Each row below holds a small network's activations on one input, seen along a few directions.
In each table, some parts of the input vary, and every possible input appears once, in random order.
A made-up example of a description, with smaller parts first: one of 3 separate values, together with either a single point or one of 11 places around a ring or (one of 4 places along a line, together with one of 8 places around a ring).
Shared parts are said once, and a part with two or three values counts as separate values.
In the rows, 128 means zero.

Other details of the inputs vary at random and push rows far along two fixed directions, the same in every table; ignore that.

A family of inputs:
R1: [130 111 139 141 110 120  96 131  96 142 132 126  98 117 171]
R2: [150 126 114 173  85 156 100 146  93 176 116 158 127 105 196]
R3: [181 125 104 207  97 159 107 152 113 153 117 162 124 126 166]
R4: [108 134 123 149 128 120 124 134 110 143 141 122 134 107 122]
R5: [161 124 121 128 159 121 153 120 189  88 119 134 142 167  87]
R6: [140 116 126 156 116 126  98 134 109 136 130 134 100 121 170]
R7: [107 114 140  91 127 117 123 125 117 111 131 117 126 117 131]
R8: [181 105 101 187 105 176 132 147 130 151 112 160 127  98 200]
R9: [ 98 131 132 116 114 126 128 127 100 156 140 130 135 119 150]
R10: [103 116 131 128 109  98  91 133  72 141 157 100  86 105 165]
R11: [114 124 129 140 106 140 125 138  90 154 139 141 129 108 163]
R12: [181 110  91 209 115 159 112 160 138 152 108 150 119  91 181]
R13: [ 75 140 157  68 139  97 138 106 110 117 152 114 144 134  93]
R14: [ 96 125 140  96 108 121 109 139  72 137 142 117 134 104 139]
R15: [151 145 136 131 159 129 159 108 191  90 114 156 166 186  64]
R16: [161 138 114 169 119 167 159 127 167 142 110 164 164 141 144]
R17: [117 131 114 155 109 127 102 136  99 166 145 122 121 109 145]
R18: [202 117 103 186 130 161 137 142 189  98  93 159 140 158 123]
R19: [196 114 122 162 141 153 139 132 189 110  95 163 141 161 127]
R20: [137 130 118 137 141 130 131 133 137 132 139 128 145 128  98]
R21: [109 112 120 154 103 117  81 144  72 163 158 106  82  79 182]
R22: [ 72 130 140  97 155  84 132 112 134 110 153  91 120 113  96]
R23: [ 83 116 139 101 101 102  90 122  67 160 149 104  95  91 187]
R24: [135 131 135 114 133 130 130 134 125 127 128 143 148 139 120]
R25: [118 119 127 126  98 132  95 151  52 169 144 129 121  85 183]
R26: [177 130 112 163 134 177 171 135 176 126 110 168 174 142 126]
R27: [155 111 114 184  97 165 125 138 116 153 122 150 117  94 204]
R28: [191 121 105 173 140 148 145 139 195 110 109 151 139 150 115]
R29: [ 99 192 152  55 155 138 176 101 119 127  86  94  53 121  90]
R30: [163 125 106 171 127 158 128 145 146 126 116 145 151 131 109]
R31: [142 134 121 135 162 122 157 104 222  98 117 132 147 168  72]
R32: [198 101  97 218  85 177  76 171  99 154  99 161 101 101 221]
R33: [102 118 119 144  89 105  73 143  63 173 159  96  77  84 194]
R34: [ 85 127 141  72 149  86 129 118 133  91 156  83 124 133  76]
R35: [178 138 106 183 119 148 131 132 161 135 107 160 146 159 128]
R36: [ 78 137 135  86 159  92 141 119 120 118 155  96 149 120  71]
R37: [ 91 127 143 113  98 105  81 133  50 172 154 109 106 109 168]
R38: [135 183 136  81 153 161 174 118 126 135  72 110  60 119 104]
R39: [ 57 190 155  32 135 116 141 103  59 162 108  63  28  93 126]
R40: [ 69 130 150  56 141 106 151 118 111 107 151 106 153 134  82]
R41: [ 79 128 155  67 140  85 123 101 130 115 144 103 118 144 115]
R42: [114 118 124 136 106 133 124 121 108 153 137 122 116 100 185]
R43: [ 97 138 141  75 153  98 141 114 132  88 147 102 154 158  52]
R44: [129 184 139  75 152 164 178 117 136 117  65 109  65 127  89]
R45: [123 130 145 127 120 121 114 126 104 137 136 133 130 137 128]
R46: [189 138 110 190 131 158 154 131 193 115 105 168 159 163  95]
R47: [147 148 131 128 154 126 153 106 192 102 111 151 166 189  73]
R48: [ 55 129 151  50 138  92 138 120  77 131 170  96 136 114 109]
R49: [ 80 122 157  53 147  90 129 113 125  89 143  99 128 140  95]
R50: [114 113 125 134 106 129 118 125 107 154 131 127 110 107 183]
R51: [124 134 117 154 102 122 103 137  97 161 143 123 120 116 146]
R52: [170 109  94 207 107 161 104 163 128 144 104 142 119  87 178]
R53: [200 115 121 169 136 164 142 133 200  96  84 168 148 168 117]
R54: [151 131 126 143 150 123 155 115 200  93 122 135 138 162  84]
R55: [105 138 140 110 134 132 159 114 133 123 144 129 156 131 113]
R56: [ 74 134 143  66 142  77 119 119  77 120 171  87 127 130  89]
R57: [121 117 120 124 138 114 115 132 124 130 148 107 114 109 127]
R58: [185 124 106 184 113 191 159 148 162 127  98 173 171 133 143]
R59: [ 83 142 158  71 143  96 135 109 120 111 150 118 143 148  88]
R60: [127 116 134 139  93 136  81 157  54 157 135 124 117 102 170]
R61: [132 128 145 106 156 117 156 104 191  86 115 143 142 170  91]
R62: [183 131 118 164 148 145 146 113 221 100  91 164 146 183 109]
R63: [100 105 130 133  96 125 101 135  61 162 148 118  91  78 204]
R64: [139 121 129 114 148 146 176 111 190  84 113 137 163 148  96]
R65: [ 65 133 158  50 132  93 117 124  83 112 156  98 138 128  95]
R66: [180 138 111 181 150 157 164 121 211 107 104 167 169 167  74]
R67: [ 52 126 147  67 129  61  96 110  73 131 175  69  90 119 129]
R68: [160 111 121 177  93 143  86 140 107 163 113 142  99 117 203]
R69: [137 124 115 152 105 138 105 152  94 141 137 122 130 110 134]
R70: [145 128  98 202  97 148 101 152 101 179 121 142 124  92 179]
R71: [143 139 135 110 157 131 151 117 179  79 112 141 172 180  56]
R72: [181 120  90 220 102 176 113 167 123 153  99 159 144  99 162]
R73: [140 122 135  97 157 122 160 109 185  92 115 139 152 153  95]
R74: [129 126 141 112 128 120 115 133 102 136 137 127 137 134 123]
R75: [145 118 134 113 146 126 138 125 162 107 119 139 135 147 121]
R76: [116 118 138 118 122 120 122 118 119 127 130 130 117 116 151]
R77: [128 139 137 121 125 127 129 121 142 133 122 144 148 152 121]
R78: [ 80 117 149  57 152 102 158 107 145  86 140 105 141 139  85]
R79: [ 78 123 139  73 157  91 127 116 135  95 157  84 124 127  73]
R80: [ 97 133 126 120 151  99 136 111 162 119 134 106 130 126 104]
R81: [132 122 134 106 154 108 129 120 149 102 132 122 128 150 109]
R82: [141 132 129 125 139 125 123 132 126 123 131 137 144 146 111]
R83: [144 140 125 120 153 119 158 121 172 103 130 130 163 160  61]
R84: [113 102 124 126 103 128 104 145  64 160 145 118  99  78 200]
Description of these inputs: one of 4 places along a line, together with either a single point or (one of 2 separate values, together with one of 10 places along a line).
The inputs of R8 and R64 match in every part but the place on the line of 4. If R26 is changed in the same way as R8 into R64, which row does it become? -> R58
The inputs of R80 and R12 match in every part but the place on the line of 4. If R51 is changed in the same way as R80 into R12, which row does it become? -> R83
Which other rows does R19 become when the choice among 2 separate values takes its other values? List them by row number. -> R74
Which other rows does R31 become when the place on the line of 4 takes its other values? List them by row number. -> R21, R57, R79
A walk changes only the place on the line of 4. It starts at R47 and steps to R15. List the rest of the walk in order. -> R82, R71
Which other rows does R15 become when the choice among 2 separate values takes its other values? List them by row number. -> R6

A family of inputs:
R85: [201 134 114 189 136 184 177 121 224 115  74 190 159 163 126]
R86: [120 149 140  84 163 114 156 113 155  96 122 113 134 155  61]
R87: [134 140 131 120 155 122 159 100 203 102 111 131 137 164  90]
R88: [112 149 141  81 154 126 167 112 157  97 122 120 146 155  64]
R89: [157 131 106 197  85 175 108 157  79 187 113 154 105  82 203]
R90: [ 99 143 137  92 135 126 144 120 110 125 133 113 128 126 106]
R91: [ 83 146 144  71 149  92 128 118 102 119 147  87 107 124  88]
R92: [186 109 113 210 103 148 101 143 160 127 120 181 173 163 141]
R93: [185 125 121 152 137 162 148 129 179 112  89 161 133 151 130]
R94: [132 107 114 167  73 137  54 165  19 197 138 118  55  56 252]
R95: [ 85 131 152  59 148  91 125 110 108 112 145  94 107 130 110]
R96: [ 81 125 148  74 117 108 117 123  77 133 147 100 104 107 148]
R97: [197 125 103 199 122 168 135 133 185 136  85 168 122 143 158]
R98: [110 152 135  97 162 108 157 104 169 105 125 109 133 156  60]
R99: [ 99 148 131 109 138 109 132 116 128 132 136 102 116 127 101]
R100: [142 132 122 139 115 147 112 148  89 148 120 127 104 105 151]
R101: [ 98 131 144  86 133 119 142 112 121 117 132 116 125 130 124]
R102: [202  89  89 219 119 157 126 153 172 130 138 175 179 133 156]
R103: [107 115 135 114  95 128  89 144  47 161 139 110  85  83 196]
R104: [144 134 130 133 134 146 162 113 168 115 106 149 143 146 122]
R105: [ 99 107 131 105 136  96 123 129 123 126 168 122 178 124 113]
R106: [139 133 129 121 147 122 143 115 169 112 115 130 121 149 112]
R107: [139  87 101 202  85 147  71 170  86 147 128 128 108  66 201]
R108: [ 63  99 144  98 117  59  83 126  63 123 211  86 133 120 128]
R109: [ 63 141 142  75 130  84 103 125  58 146 163  74  87  98 122]
R110: [106 153 141  89 154 122 174 103 158 105 124 123 150 152  66]
R111: [178 133 113 166 116 172 135 148 136 138  94 154 127 127 140]
R112: [122 117 132 134 126 115 111 131 137 125 138 147 183 150 114]
What is each input in this table made of? -> either a single point or one of 5 places around a ring or (one of 2 separate values, together with one of 11 places along a line)
Which other rows does R86 become when the choice among 2 separate values takes its other values? List them by row number. -> R95
A walk changes only the place on the ring of 5. It starts at R102 and steps to R108. List the rest of the walk in order. -> R92, R112, R105

A family of inputs:
R113: [110 134 133 117 127 106 109 130  86 150 156 119 135 126 133]
R114: [118 143 135 111 138 131 144 125  99 120 117 107  85 113 130]
R115: [107 116 142 109 122 106 109 124  95 136 151 125 125 130 148]
R116: [ 99 116 138 110 133  99 118 123 124 128 157 112 119 119 136]
R117: [195 101 102 200  92 174  99 165 104 156 108 171 124 113 205]
R118: [177 133 111 174  92 182 116 158  85 165 107 135  70  96 192]
R119: [160 114  98 193 100 155  99 165  98 160 130 141 116  85 180]
R120: [105 145 137  94 147 117 134 123 100 123 110 110  94 104 128]
R121: [115 136 131  97 144 109 130 129 109 124 148 114 149 138  97]
R122: [108 123 137  97 132 104 128 116 131 110 137 118 142 153 114]
R123: [175 108 105 173 100 156  94 159  89 158 124 151 121 108 201]
R124: [106 146 147  85 123 123 116 120 101 153 131 106  84 115 126]
R125: [155 128 117 175 109 147 122 140 142 128 114 150 148 134 133]
R126: [175 129 102 185  90 207 146 159 107 175  92 169 131  84 207]
R127: [102 133 148 113 132 106 126 120 122 120 148 124 145 134 101]
R128: [115 152 146  90 139 126 152 105 130 122 132 111  91 141 101]
R129: [167  94 101 195  90 166  86 166  91 162 123 149 105  83 215]
R130: [ 93 130 134 113 112 106 109 130  89 132 149 113 133 122 121]
R131: [123 127 128 120 126 122 119 140  98 132 140 126 141 127 117]
R132: [ 88 124 134 119 130 107 110 125 102 139 159 113 125 113 124]
R133: [114 132 136 122 127 111 118 129 103 140 147 128 140 136 121]
R134: [ 95 129 126 117 135 112 124 120 132 118 144 111 139 132 100]
R135: [116 121 147 104 138 108 135 112 146 107 138 137 146 153 107]
R136: [111 115 129  95 149  98 138 118 141 110 150 102 132 125 108]
R137: [192 126 132 160 154 151 177 109 249  77  91 183 182 194  78]
R138: [160 122 125 144 133 133 128 126 148 129 126 152 146 152 142]
R139: [100 131 133 116 143 103 128 122 133 126 156 115 135 127 104]
R140: [ 94 117 128 109 123 100 112 127 116 125 152 101 117 115 141]
R141: [178 147 124 128 139 168 154 131 180 120  85 145 118 147  98]
R142: [175 127 108 180  94 176  89 174  83 186  80 144  81  79 211]
R143: [ 97 132 131 111 117 105 109 130  86 137 149 110 135 128 123]
R144: [106 110 128 112 125 111 110 138 102 129 154 108 112 101 150]
R145: [103 154 145  90 161 108 150 101 139 113 110 122 106 131 102]
R146: [181 132  98 189 135 157 152 134 208 110 100 161 161 157 104]
R147: [102 126 127 121 136  96 123 121 114 142 161 107 127 115 119]
R148: [185 120 111 192 124 172 134 146 166 122 102 167 155 133 124]
R149: [101 117 140 106 132 109 125 112 141 105 137 113 138 139 114]
R150: [147 109 126 141 115 139 119 141 121 123 124 147 134 127 148]
R151: [188 120 109 173 150 161 167 117 247  84  86 170 173 184  93]
R152: [121 138 122 119 127 114 119 129 111 133 140 118 146 140 118]
R153: [ 87 142 132  94 111 142 154 121  95 153 128 115 131 101 150]
R154: [102 126 131 129 120 118 113 126 113 126 141 114 136 122 118]
R155: [ 95 117 141 105 113 104 107 124 103 121 146 110 125 122 140]
R156: [ 98 113 149 109 129 106 113 117 115 125 151 117 126 124 134]
R157: [104 112 145  95 142 112 129 118 133 102 142 114 138 131 107]
R158: [155 151 120 149 138 153 164 118 161 109  88 135 105 149 119]
R159: [123 154 135  90 133 134 140 114 150 124 109 111 105 144  96]
R160: [101 116 143 100 148 104 133 109 151 109 147 119 136 141 106]
R161: [165 149 124 137 145 181 205 109 209 120  86 179 174 155 104]
R162: [121 112 139 115 122 121 117 133 114 116 138 126 131 120 135]
R163: [117 122 118 125 135 109 126 132 113 134 151 105 128 107 118]
R164: [111 123 136 141 122 122 111 128 110 139 146 127 133 117 130]
R165: [103 126 141 110 125 113 117 135  97 123 147 115 137 115 111]
R166: [180 111  95 211 102 176 105 164 119 155 113 161 128 100 176]
R167: [125 120 120 118 141 105 141 113 167 109 135 113 139 141 111]
R168: [106 130 119 118 139 100 133 117 137 124 148 102 137 129  99]
R169: [123 129 129 100 139 108 131 115 142 111 135 122 148 157 115]
R170: [104 144 145  95 133 117 113 126 105 156 113 112  93 111 136]
R171: [145 139 123 160 112 150 123 134  89 155 112 134  72 100 181]
R172: [123 154 134 100 133 135 155 110 141 114 118 107  96 148 100]
R173: [151 148 116 150 134 148 140 123 146 125  78 142 106 127 142]
R174: [174 155 122 130 165 156 174 112 237  99  55 153 147 181  70]
R175: [102 113 133 111 131  92 117 119 115 137 161 105 116 112 142]
R176: [104 132 144 109 132 106 128 121 118 123 148 128 146 140  98]
R177: [162 125 126 137 142 139 161 112 209  83 101 159 170 183  87]
R178: [104 126 137 107 124 113 119 136  92 126 148 119 138 119 109]
The inputs of R149 and R156 match in every part but one. If R159 is changed in the same way as R149 into R156, which row does it become? -> R124
The inputs of R158 and R171 match in every part but one. If R168 is changed in the same way as R158 into R171, which row does it become? -> R147
What is each input in this table made of? -> one of 3 separate values, together with either a single point or one of 5 places around a ring or (one of 2 separate values, together with one of 8 places along a line)
Which other rows does R131 become when the choice among 3 separate values takes its other values? List them by row number. -> R133, R143
Which other rows does R136 become when the choice among 2 separate values takes its other values? List them by row number. -> R163
A walk changes only the place on the ring of 5. It starts at R120 and steps to R114. List the rest of the walk in order. -> R118, R141, R142

A family of inputs:
R179: [171 128 125 144 144 143 152 111 201 106  95 153 127 165 123]
R180: [109  74 119 171  96  90  60 153  84 140 194 129 175 113 160]
R181: [160 121 114 158 127 145 133 130 158 130 108 139 110 123 153]
R182: [121 145 127 119 120 138 123 142  85 147 128 122 125 115 123]
R183: [ 50 146 160  33 152  86 149 104  94 110 163  84 130 128  72]
R184: [119 135 143  77 180 107 176  95 205  72 119 115 138 168  57]
R185: [119 124 141 105 113 133 122 131  96 136 127 132 125 120 156]
R186: [ 51 135 143  78 120  81  94 123  47 149 166  67  71  85 144]
R187: [168 134 131 135 140 156 172 112 198 108  96 169 161 170 112]
R188: [145 133 126 127 140 148 165 117 174 116 111 149 154 145 110]
R189: [ 75 125 140  87 132  93 115 117  95 133 150  87  92 101 140]
R190: [112 140 157  60 167 114 182  93 187  79 122 135 164 180  62]
R191: [115 134 128 127 123 123 114 131 108 134 127 109  93 110 135]
R192: [118 122 130 117 113 140 122 139  90 143 129 126 123 102 157]
R193: [151 136 117 156 114 160 139 137 126 146 114 147 132 121 145]
R194: [175 127 119 144 153 150 161 122 208  92  90 148 137 157 102]
R195: [135 162 139  87 180 130 196 102 204  83 110 138 175 186  21]
R196: [166 143 110 167 129 147 129 136 147 141 105 135 106 130 129]
R197: [ 61 130 155  66 117  96 115 114  64 145 157 100 113 107 149]
R198: [179 117 115 180 107 161 110 140 141 141  94 157 101 125 185]
R199: [ 96  90 133 124 143  66 110 118 154  95 198 122 207 160  82]
R200: [153 139 105 186  89 167 102 160  72 186 115 145 111  90 187]
R201: [179 127 126 140 147 149 153 117 203  93  87 155 133 171 112]
R202: [ 43  79 137 113 104  44  52 138  40 143 232  86 159  98 150]
R203: [150 127 128 138 136 134 137 115 170 116 105 141 117 149 136]
R204: [161 115 109 187  83 176 104 161  84 174 109 156 114  84 212]
R205: [172 139 102 194 109 158 109 149 121 160 100 142  95 110 162]
R206: [123 146 141  85 177 110 175  97 199  75 117 114 134 171  45]
R207: [122 151 136  95 166 109 152 109 162 101 122 108 121 154  60]
R208: [151 154 122 136 142 151 161 124 162 127 108 145 151 151  90]
R209: [ 93 118 145  89 122 100 100 122  79 136 147  98  81 109 165]
R210: [111 134 129 116 130 115 121 124 113 133 135 103  94 114 131]
R211: [ 83  88 139 105 144  58 103 120 134  92 205 112 200 153  80]
R212: [151 129 108 186  85 170 106 156  76 179 116 147 111  87 197]
R213: [139 126 126 132 139 134 137 124 162 114 109 128 116 132 124]
R214: [152 138 122 141 125 159 147 136 136 126 107 147 143 132 119]
R215: [ 47 135 162  25 155  82 150 101 102 107 164  85 132 125  84]
R216: [125 125 119 144 102 132  91 149  67 156 130 108  77  85 178]
R217: [113 145 127 128 110 138 113 143  73 160 132 121 117 102 138]
R218: [110 122 141 115 101 133 108 134  76 154 131 129 115 106 177]
R219: [204 140 100 195 127 173 133 147 169 130  79 159 118 141 128]
R220: [204 137  95 218 106 179 112 158 142 156  81 161 102 118 162]
R221: [ 56 131 148  68 123  97 121 117  66 144 161  91 116  95 138]
R222: [207 135 101 211 108 200 146 150 165 141  76 186 148 134 150]
R223: [115  79 123 149 120  86  86 142 121 110 188 131 194 140 118]
The inputs of R199 and R211 match in every part but one. If R179 is changed in the same way as R199 into R211, which row does it become? -> R209
What is each input in this table made of? -> one of 5 places around a ring, together with either a single point or (one of 2 separate values, together with one of 4 places along a line)
Which other rows agree with R191 in the place on the ring of 5? List them by row number. -> R180, R198, R204, R213, R217, R218, R220, R222
Which other rows does R208 become when the place on the ring of 5 takes its other values? List them by row number. -> R182, R195, R200, R217
Which other rows does R185 become when the place on the ring of 5 takes its other values? List them by row number. -> R187, R190, R197, R218
Which other rows does R206 become when the place on the line of 4 takes its other values? List them by row number. -> R184, R207, R209
